These are the activations of a small neural network, seen along a few directions. Each row is one input.
Each table varies a few parts of the input and shows all the possible inputs, shuffled.
A made-up example of a description, with smaller parts first: one of 4 places along a line, together with either a single point or one of 9 places along a line or (one of 2 separate values, together with one of 5 places around a ring).
Shared parts are said once, and a part with two or three values counts as separate values.
(in the rows, 128 means zero)

Other details of the inputs shift rows strongly along two fixed directions, in all tables alike. That doesn't count.

Rows:
R1: [ 75  13 138 108 182 129 144 140 108  92  54 110  82 198 152 126]
R2: [145 115 143 139 120 126  74 149 116  82 114 125 167  85 195  88]
R3: [213 176  82 115 110 127  87 127 124 167 164 127 177  45  94 120]
R4: [ 70  55 127 100 117 132 167 124 108 122  92 135  77 179  81 102]
R5: [139 197 126 150 112 124 136 112 154 163 163 123 148 108 127 162]
R6: [128 124 131 126 145 101 141  99 156 100  91 114 113 173 225 121]
R7: [144 171  74 107 108 173  97 121 114 202 152 171 126 101  66 156]
R8: [109 100 124 132 151 144 141 154 112 167 140 152  95 156  38 162]
R9: [116  81 131 136 131 121 165 155 112 147 152 138 104 153   9 140]
R10: [ 85  86 145 126  99 183  98 160  87  94 104 168 113 123  39 114]
R11: [130 126 111 102 100 136 139 124 113 129 129 140 127 100  68 100]
R12: [111 121 144 123 148  69 172 137 151 114 135 103 126 130 232 116]
R13: [126 149 150 145 110 138 143 120 130 132 161 112 125 121  46 132]
R14: [209 231 102 135 110 118 107 138 146 176 213 134 184  22 123 140]
R15: [181 181 116 125 110 122 105  97 137 131 152 124 151 106 120 116]
R16: [ 67  80 122 103 148 161 132 131 104 125  86 141  80 173 116 131]
R17: [163  86  85 117 126 153 110 139  97 173 125 150 124 133   4 152]
R18: [195 233  64 107  77 127 104 104 137 194 187 152 181  36 142 133]
R19: [148 109 117 131 110 131 132 108 117 135 131 135 110 167  33 134]
R20: [ 92 151 154 144 142 100 164 109 171 115 116  98 123 150 222 139]
R21: [ 99  76 185 143 128 164  97 140 100  67  91 139 121 182  96  92]
R22: [ 97 157 202 159 121 127 119 141 139  61 125  99 156 115 237 100]
R23: [140  97 113 101 154  92 136 124 140 115  96 105 135 132 244 116]
R24: [ 98  76 172 172 128 164 109 182  90  96 134 151 117 125  38 122]
R25: [133 124 135 125 132  86 150  95 155  92  98 104 121 167 232 108]
R26: [136 180 122 132 171 115 117 141 140 150 150 129 141  96 225 162]
R27: [147 180 120 154  99 138 134 116 136 170 183 131 140 109  39 161]
R28: [ 41  79 174 151 171 135 167 131 142  93  80 104  84 200 145 150]
R29: [165 131 106 103 126  64 142 116 148 110 122  93 164 100 252  94]
R30: [138 154 123 132 157 139 109 106 152 124  98 134 126 154 202 149]
Each input here is: one of 5 separate values, together with either a single point or one of 5 places along a line.
Changing only the choice among 5 separate values turns R4 into R25. The same change can be made to R10. Which row results?
> R21
Change only the place on the line of 5 in R27. List by row number the other rows that result.
> R5, R13, R20, R28
Which other rows agree with R17 in the choice among 5 separate values? List them by row number.
> R1, R2, R3, R23, R29

Rows:
R31: [157 129 105 103 133  73 166 107 147 128 138 113 126 126 176 105]
R32: [118 126 142 134 136 117 159 106 137 126 124 118 108 172 122 147]
R33: [112  67 107 125 145 144 145 135 114 150  92 146  90 180  52 155]
R34: [122 152 142 130 156  98 155 123 159 133 135 101 132 131 202 139]
R35: [104 113 174 153 128 110 139 153 135  81 121 120 128 130 168 106]
R36: [118 131 117 117 122 146 117 113 129 141 116 139 118 151 109 130]
R37: [166 159  99 116 101 113 124 122 123 144 157 124 158  81 135 104]
R38: [ 90  86 134 107 148 107 149 122 134  98  90 122 106 146 207 108]
R39: [ 66  66 174 145 142 126 160 147 118  88 111 114  94 170 114 110]
R40: [166 141 113 121 119 171  71 147 100 143 139 160 143 102  54 148]
R41: [ 91  92 137 122 151 120 143 141 120 123 115 118 111 142 137 130]
R42: [134 177 132 138 132 126 124 133 145 155 156 117 140  96 146 144]
R43: [176 164 108 145 117 185  64 120 104 151 142 151 148 102  35 143]
R44: [111 153 149 128 122 112 156 106 150 106 123 112 132 139 192 122]
R45: [186 216  87 124 114 124  95  93 156 182 154 137 160 101 193 162]
R46: [111 134 135 147 106 154 125 124 116 124 139 137 117 136  69 137]
R47: [ 83  51 167 133 146 131 134 161 105  79 103 125 107 160 122 109]
R48: [ 99  64 134 122 137 147 134 140 105 105  98 138 100 159 102 117]
R49: [129 116 104 134 151 136 130 143 128 169 137 135 115 131  77 167]
R50: [139 171 129 118 124 123 112 107 142 112 113 110 147 117 224 106]
R51: [173 172  87 102 101 102 128 119 138 155 160 126 155  75 139 122]
R52: [125 149 133 124 140 107 123 139 138 117 136 123 161  97 234 116]
R53: [185 133 107 131  87 148  96 134 107 161 157 141 159  77  23 124]
R54: [110 109 160 154 113 151 122 137 120 103 117 145 121 149  39 123]
Changing only one part turns R36 into R50. The same change can be made to R42. Which row results?
> R39
Describe the family of inputs behind these rows.
> one of 4 places along a line, together with either a single point or one of 5 places around a ring
Change only the place on the line of 4 in R53. List by row number the other rows that result.
> R31, R37, R51
A walk changes only the place on the ring of 5. It starts at R32 and steps to R34. List the rest of the walk in order.
> R49, R33, R45

Rows:
R55: [109 112 133 123 141 123 137 127 132 118 110 122 115 147 157 128]
R56: [ 96  80 136 126 144 139 141 134 116 121 102 131  98 170  94 133]
R57: [136 133 126 141 119 161 105 141 111 146 142 149 130 120  47 144]
R58: [ 95  96 144 120 144  98 165 118 141  99 101 104 106 166 188 113]
R59: [164 184 102 127 125 126 113 114 143 162 153 133 149  99 151 149]
R60: [120 104 133 128 123 137 127 134 115 120 120 133 120 137  90 119]
R61: [136 143 131 128 121 124 119 129 131 119 133 126 141 111 158 118]
R62: [165 178 115 126 114 127 103 124 134 139 152 133 160  82 162 125]
R63: [134 155 139 138 126 129 116 130 134 120 137 125 145 107 162 127]
R64: [153 141 111 128 114 150 105 133 114 150 145 146 139 108  65 136]
R65: [121 133 130 122 136 105 147 116 146 120 120 112 126 137 191 124]
R66: [140 133 123 137 116 159 105 139 110 148 142 151 132 119  45 141]
R67: [ 79  50 159 127 136 126 154 138 113  84  89 117  94 179 104 102]
R68: [124 116 119 128 134 136 135 124 126 145 124 134 113 150  88 144]
R69: [165 172 111 124 114 127 103 123 132 142 148 131 159  83 153 125]
R70: [114 123 135 123 134 105 153 121 140 117 122 114 122 139 168 119]
R71: [153 146 103 127 123 141 114 129 121 163 147 143 135 112  82 148]
R72: [ 99  83 149 133 131 135 136 139 115 104 108 128 109 156  93 116]
R73: [131 129 130 146 122 166 106 143 108 147 142 151 126 126  30 149]
R74: [111 116 149 133 131 121 132 132 130 100 118 119 127 134 160 113]
R75: [121 102 122 126 131 136 138 133 118 140 126 136 111 147  66 137]
R76: [178 198  99 123 120 113 108 116 147 157 159 129 166  74 196 138]
R77: [ 94  99 147 121 140  96 166 120 142  97 105 101 110 157 189 109]
R78: [133 147 128 118 133  91 144 116 151 113 126 104 140 114 234 114]
Describe the family of inputs behind these rows.
> one of 2 separate values, together with either a single point or one of 5 places along a line or one of 6 places along a line
Change only the choice among 2 separate values in R55. List by row number the other rows that result.
> R56
